These are the activations of a small neural network, seen along a few directions. Each row is one input.
In each table, some parts of the input vary, and every possible input appears once, in random order.
A made-up example of a description, with smaller parts first: line(6) and (point or line(11) or (values(2) and ring(8))).
Shared parts are said once, and a part with two or three values counts as separate values.

Other details of the inputs vary at random and push rows far along three fixed directions, the same in every table; ignore that.

Rows:
x1: [-30 -20  21  -1   0  -3   2  15   8  14   1  -8  32  -6  15]
x2: [ -9  17  17  15   9 -25  13 -14  32  31   5 -25  -3 -11   2]
x3: [ 27  16 -26  22 -18  -5   7  -2 -41 -17 -23  32 -47  -3   4]
x4: [-32 -10  15   6   1   7  11  10  10   9  -1  -1  35   5   8]
x5: [-10  -7 -12   9 -16 -12   6  -4 -20  -6 -12   8  -8 -14   6]
x6: [ 40  14 -18  10  -9  10   2  -4 -47 -23 -17  35 -19   5 -10]
x7: [  8  17  -3  26   6 -18   3 -22 -16  13   3  15  -8 -21 -14]
x8: [ 15  11 -15  -8  -7   0  13  -9   3  -5  -1 -22  -3  13  -2]
x9: [  4  -4 -15 -11   2  -1 -17   9  10 -14   5  10 -44  -4   4]
x10: [  5  11   7   5  41  -9   0  12  35  26  13  -7 -40  -5  -7]
x11: [  0  -6  15 -17  14  15  -5  12  20   7  13  -7  35  20  -1]
x12: [ -5   7 -10  -7 -44 -22  14 -41  -7  -4  -2 -44  26 -12   0]
x13: [ 13  -5 -23 -19  27   4 -18  37  38  -7   9  -7 -81   7   6]
x14: [-14  -8  11  -1  29  22 -12  30  25   6   7  18 -12  18   4]
x15: [  6  14  -9  -1   8  12   8  -5   4 -10   2   4 -27  21  -2]
x16: [ 17 -17   8 -20  15  20 -31  16 -16 -13  13  29  20  -7 -15]
x17: [ 29 -13  -4  -6  -9  13 -26  -5 -56 -28  -1  42  29 -21 -22]
x18: [  4  -7  15  -3  18  28  -9  12 -12  -6   6  30  25  17  -4]
x19: [  7  -6   7 -26  43  34 -17  28  22  -7  24  20  -4  22 -12]
x20: [  7 -17  10 -30  35  25 -34  31  28  -2  29  12  -2   8 -10]
x21: [-24  -8  20  14 -12   4   8  -1 -13   7  -9   9  48   1  10]
x22: [ -7  -1  -2 -13  -7 -17   3  12  43  13   2 -45 -36   8  18]
x23: [-17   0  -1  -4  -2 -18   7  15  45  16   2 -32 -38   6  21]
x24: [ 48  34 -52  18 -23  -6  15 -29 -52 -36 -28  21 -72   4 -12]
x25: [-16  -1   0  13 -27 -21  12  -9  -7   4 -15 -10   7 -10  18]
x26: [ -8  -1  25  32 -11 -20  11 -28 -35  26 -10   1  72 -30  -7]
x27: [  9   7   1 -12  -4  -1  13  -1  24  10   0 -43   2  21   1]
x28: [-30  -2  10  15 -10   6  14  -7  -8   0  -7   4  34   1   7]
x29: [ 18  -1 -14 -17  -7  -1 -11  -6 -15 -16   3  -2  -7 -10 -13]
x30: [-22  -3  -6  -7 -17 -18   9  -3  32   6   1 -45 -14  -1  14]
x31: [-13  -4  37  14  20  -6  -1   0  11  31   8   3  48 -14  -5]
x32: [ -8  -3  -6   3 -49 -29  18 -28 -16   2 -19 -42  16 -15  13]
x33: [  1  -5  10   2  15  27  -9   6 -21 -14   4  41  30   8 -10]
x34: [-16 -20   4   1  14  14 -18  14 -22 -14   8  52   8 -15  -2]
x35: [  2  20 -15   0 -26 -11  22 -38  12  -1 -12 -47  -2  15  -1]
Each input here is: ring(5) and (point or ring(6)).
The inputs of x6 and x33 match in every part but the ring(5) part. If x26 is changed in the same way as x6 into x33, which row does it become?
> x2
A walk changes only the ring(5) part. It starts at x13 and steps to x32. List the rest of the walk in order.
> x22, x9, x30

Rows:
x36: [  1   0   5  -1  14  -1  -6   6   9   4   9   4 -15  -4  -1]
x37: [  7   5 -10   7 -20  -6   9 -18 -21  -9 -12  -2   4   0  -1]
x38: [  9   2  -7  -3   6  11  -5   9  -9 -13  -1  18 -18   6  -5]
x39: [ -2   0   2  -3  -7   1   3  -5   3   0   0 -11  19   5   1]
x40: [ 11  -4   5 -11  39  13 -23  34  24   6  18  23 -36   4  -7]
x41: [  6  -3  -6  -8   9  13 -13  13  -2 -12   4  17 -19   3  -3]
x42: [-17   0   8   9 -20 -19  14 -17   1  14  -9 -25  28 -10   8]
x43: [ -6  -3  -1  -7  -7  -5   6  -1  13   2   1 -21   1   5   8]
x44: [  9  -2  -3  -2   6  16 -11  -1 -15 -13   3  24   5   0  -9]
x45: [ 15  12 -18   0 -18 -12   6 -11   2  -3 -10 -20 -33   1   3]
x46: [  8   6 -10   4 -20  -4   6 -16 -21  -9 -11   0   8  -2   0]
x47: [ 14   4 -13  -4  -2   3  -7  -6  -7 -11   0   7 -21  -2  -6]
x48: [ 10   6 -15   0  -9   3   2  -3 -17 -16  -6  13 -16   2  -1]
x49: [  4   9 -12   6 -29 -14  11 -31 -21  -8 -11 -15   6  -9  -3]
x50: [  4  -2  -4  -1   2  11  -4   5 -18 -14  -1  22   0   3  -4]
x51: [ 10   5   3   3  13   1  -3   9   4   6   4   7 -18   1  -5]
x52: [ 22  21 -23   7  -9 -23   7  -5  12   3 -12 -15 -70  -2   4]
x53: [  2  -3  -3  -1  -4   4   1  -3 -13  -9  -2   8  11   3   1]
x54: [-12  -7   4  -4  -9   1   4  -2  -5  -3   0  -4  21  -1   4]
x55: [  7  14 -10  12 -15 -19  19 -14  -1   8 -14 -23 -19  -3   4]
x56: [ 14  -3  -6  -3   3   7 -11   4 -17 -11  -2  19  -9  -4  -6]
x57: [-5 -4  3 -1 -6  1  5 -5 -6 -2 -2 -4 19  5  3]
x58: [-2 -1  2  6 11  3 -1  6  5  4  0  8 -4  3  1]
x59: [  1  10 -11  12 -23 -23  13 -20  -1   5 -13 -17 -19  -6   7]
x60: [  1   0  -5  -6   4  10  -2   9   4  -8   2   6 -10   9   1]
x61: [  2  -2   1  -1  13   0  -8  10   7   5   5   6 -10  -4  -4]
x62: [ 14  -2 -10  -6   4   9 -12   0 -20 -17   4  25  -7  -6  -8]
x63: [ -8  -6   1  11  -8   0   0  -7 -28  -7  -5  19  18 -15  -2]
x64: [-19  -6  17  -3   7  -6   5   8  29  21   8 -28  18   0   4]
x65: [-11  -1  12   3  11  -1   3   8  25  15   4  -8   3   9   8]
x66: [-16  -3   5   4  -1  -3   1   2   5   5  -1  -1   7  -6   5]
x67: [ 11  -1 -13  -5   1  10 -10   6 -14 -18   0  22 -20  -1  -3]
x68: [ -4   1  -1   7  -6 -10   5 -13  -9   2  -1  -5  10 -13  -2]
x69: [ -8  -2   5  -4 -11  -8   6  -7   6   6   1 -22  20  -1   2]
x70: [ 19  23 -28  13 -12 -23  19 -12  10   3 -14 -26 -66   5   6]
x71: [-23  -2  14   5  -8 -10   8  -2  15  12   0 -19  15  -4  10]
x72: [ 7 -1 -6 -5  3  7 -3  5  1 -8  1  6 -9  9  1]
x73: [-15  -7   7  14 -19  -3  -1 -16 -36  -6  -8  26  43 -19  -1]
x74: [-13  -2   2  -6  -8  -3   7   0  14   4   0 -22   5   5   6]
x75: [ 10  17 -16   1 -19 -17  16 -12  12   4 -14 -36 -32   9   5]
x76: [  7  -4  -9  -4   0   9  -9   5 -19 -17   0  24  -8  -3  -3]
x77: [-11  -7  16  -3  24   9  -3  11  14  11  14   2  18   2  -3]
x78: [  9  -3  -5  -8   9   8 -11   4  -8 -11   6  17  -9  -2  -7]
x79: [-12  -1   9  -2 -11   0   7  -8   9   9   0 -23  33   5   2]
x80: [-27  -1  24  -4  13  -3   8   3  42  26  13 -28  26   9   8]
x81: [-9 -8 17 -3 27  9 -5 23 23 15  9  3  8  6  2]
x82: [  9  -4  -7   0  -9   4  -7  -6 -28 -14  -5  19   9  -8  -3]
x83: [ 13   0   3   6  14   8  -9  10 -14  -2   0  28 -11  -5  -6]
x84: [ 7  0 -2 -6  6  6 -3  8  2 -4  0  3 -5  7  1]
x85: [  2   2   0  -2  11  -2  -7   3  10   4   7   7 -16  -4  -2]
x86: [-13   0   7  -3 -10  -4  13 -13   6   5   1 -22  31   4   2]
x87: [  4  -3  -3  -1   3  16  -8   6 -14 -14   0  24   1   3  -5]
x88: [12  5 -6 -1 -3  2 -1 -3 -9 -5 -3  3 -4  3 -7]
x89: [  6   8 -12   4 -30 -16  11 -24 -17  -6 -10 -16   7  -7   0]
x90: [-2 -3  3 -4  0  7  0 -5 -8 -7  3  7 23  1 -3]
x91: [ 0  0  2 -3 -3  0  4 -1 -1  1 -3 -7 11  5  2]
x92: [ -7   0   2  -2  -8  -1   8  -4  14   5  -2 -22   8  10   6]
x93: [  5  -1   5  -1  13   0  -7  12   8   6   7   5 -17  -3  -3]
x94: [  7  -3  -8  -9   5   5  -7   9   5  -8   3   3 -19   5   2]
x95: [ 5 -4 -2 -8  4  3 -6  8  1 -4  2  2 -6  2  1]
x96: [ 0  3  1  2 16  3 -2  3  6  4  6  9 -5  0 -4]
x97: [ -2  -4  -1   2  10   0  -6   8   6   2   1   7 -12  -3   2]
x98: [ -9 -12  15  -4  24   6 -10  22  23  10  12   4  -5   3   4]
x99: [ 14   0  -6  -3   4  10  -8   4 -16 -12   1  21   0   1  -7]
x100: [-14  -1  14  10 -17 -15  11 -14  -3  12  -6 -18  26 -10   7]
x101: [ 2 -6  2 -5  1  2 -4  4 -6 -3  0  3  7 -1 -1]
x102: [-4 -4 16 -5 27  9 -9 21 24 16 13  7  3  7 -3]
x103: [-3 -6  2  3  8  0 -3  6  0  2  1  5 -3 -5  1]
x104: [-1 -2  1 -4 -1  9 -3 -6 -9 -8  3  9 21  1 -4]
x105: [-20  -2  15   4   5   2   4   6  16  12   3  -1  17   4   6]
x106: [  6  -1  -2   4  -9   7  -3 -17 -35 -15  -5  24  25  -7 -11]
x107: [ 2 -4  0 -3 -5  4 -6 -3 -8 -4  1  2 14 -3 -5]
x108: [ -4  -2  -1  -5  -6  -5   5  -1  13   4  -1 -21  -4   6   5]
x109: [  2   0   5  14  -7  -1   0  -9 -27   0  -7  25  23 -11  -4]
x110: [-15   0  16  -3  14  -3   9  12  38  26   9 -32  10   9   4]
x111: [  2  -2  -3   4   5   0  -7  -5 -16  -5   2  20   3 -12  -6]
x112: [-14 -11  21   4  13   8  -2   9   3  10   6   9  26   2   2]
x113: [ 2  4  6  3 13  2 -2  2  2  4  6  8 -7 -1 -3]
x114: [ 27  27 -31  -4 -10 -16  11  -1  30   2 -11 -38 -84  17   6]
x115: [-2 -5 -1 -3 -8  0 -1 -5 -1 -2 -1 -7  7  2  4]
x116: [ -6   2   5  -3  -8  -5   9  -5   9   7   0 -22  19   6   1]
x117: [ -8  -5   3  -6  -6  -5   5  -2   8   3   0 -17   8   3   6]
x118: [  5 -10   8 -10  38  13 -17  35  22   6  13  14 -27   2  -2]
x119: [ -8   1  10  -1  16   0   2  13  27  18   8 -12   4   7   0]
x120: [ -4   2  -4  14  -6   1   3  -7 -23  -6  -7  21   8  -8  -2]
x121: [-9 -2 10  6  9  5  0  9  3  4  3 10  3  1  1]
x122: [ 3 -4 -1 -8  2  5 -7  5  2 -4  5  1  3  1 -2]
x123: [  4   9 -15   4 -32 -14  11 -30 -20 -10 -10 -14   6  -9   0]
x124: [-19  -4  12   7   2   3   8   3   4   8   0  -3  22  -1   4]
x125: [ 7 -1 -2 -3 -2  1 -6 -1 -9 -4  0  4  2 -3 -7]
What do these inputs look like to the network?
> values(2) and line(5) and (line(4) or ring(5))
The inputs of x71 and x121 match in every part but the values(2) part. If x49 is changed in the same way as x71 into x121, which row does it become?
> x106
The inputs of x93 and x51 match in every part but the values(2) part. If x61 is changed in the same way as x93 into x51, which row does it become?
> x119
Change only the line(4) part in x66. List by row number the other rows that result.
> x63, x71, x73
Change only the values(2) part in x99. List by row number the other rows that result.
> x89
Change only the values(2) part in x52. List by row number the other rows that result.
> x109
List by row number the other rows that have the values(2) part and the line(5) part in common with x46.
> x55, x75, x81, x83, x84, x91, x109, x114
A walk changes only the line(5) part. It starts at x74 and steps to x108. List the rest of the walk in order.
> x56, x125, x49
List by row number the other rows that have the values(2) part and the line(5) part in common with x58.
> x37, x53, x57, x65, x70, x72, x92, x112
A walk changes only the line(4) part. It starts at x36 and steps to x85. List the rest of the walk in order.
> x111, x68
